Questions about the row below.
1) What is the 1st entry?
2) What is the third entry from the right?
[100 104 116 130 123]
1) 100
2) 116

[[118 121 119 119 135 114 137 133 137 140 114 123 122 122 130 107]
 [125 130 147 110 129 125 116 127 132 130 134 122 122 129 131 126]
 [117 117 138 117 125 131 128 123 130 122 119 132 130 118 131 115]
 [145 123 129 138 122 124 130 131 125 118 131 128 134 134 135 122]
 [120 128 131 121 124 132 114 132 126 125 120 128 134 137 132 143]
 [127 126 132 146 109 138 130 122 127 115 132 150 125 137 137 124]
 [143 124 136 131 125 131 125 136 124 132 137 129 126 141 137 143]
 [136 127 131 128 115 128 123 119 129 114 125 126 137 128 129 144]
 [133 123 132 120 118 131 121 136 121 128 121 136 139 126 134 138]
 [153 131 120 133 119 136 132 118 127 126 134 107 140 136 128 133]
 [133 125 125 120 135 132 134 114 135 137 125 132 136 127 121 130]]
The bottom-left entry: 133
The last entry, reading row by row? 130
The entry in the top-right corner: 107
The top-left entry is 118
The first entry of the largest entry's row: 153
The largest entry in the last column? 144
The 2nd entry on the diagonal from the top-right corner -> 131
The largest entry in the first row? 140
The 3rd largest entry: 147
The fifth entry in reading order? 135
The smallest entry in the first column: 117
The entry just right of 146: 109
The 3rd entry on the diagonal from the top-right corner: 118
The second entry from the end, reading row by row -> 121
The 2nd largest entry -> 150
The last entry in the row that holds the largest entry? 133
The entry directly above 116 is 137
The fourth-last entry, reading row by row? 136
The second entry in reading order? 121
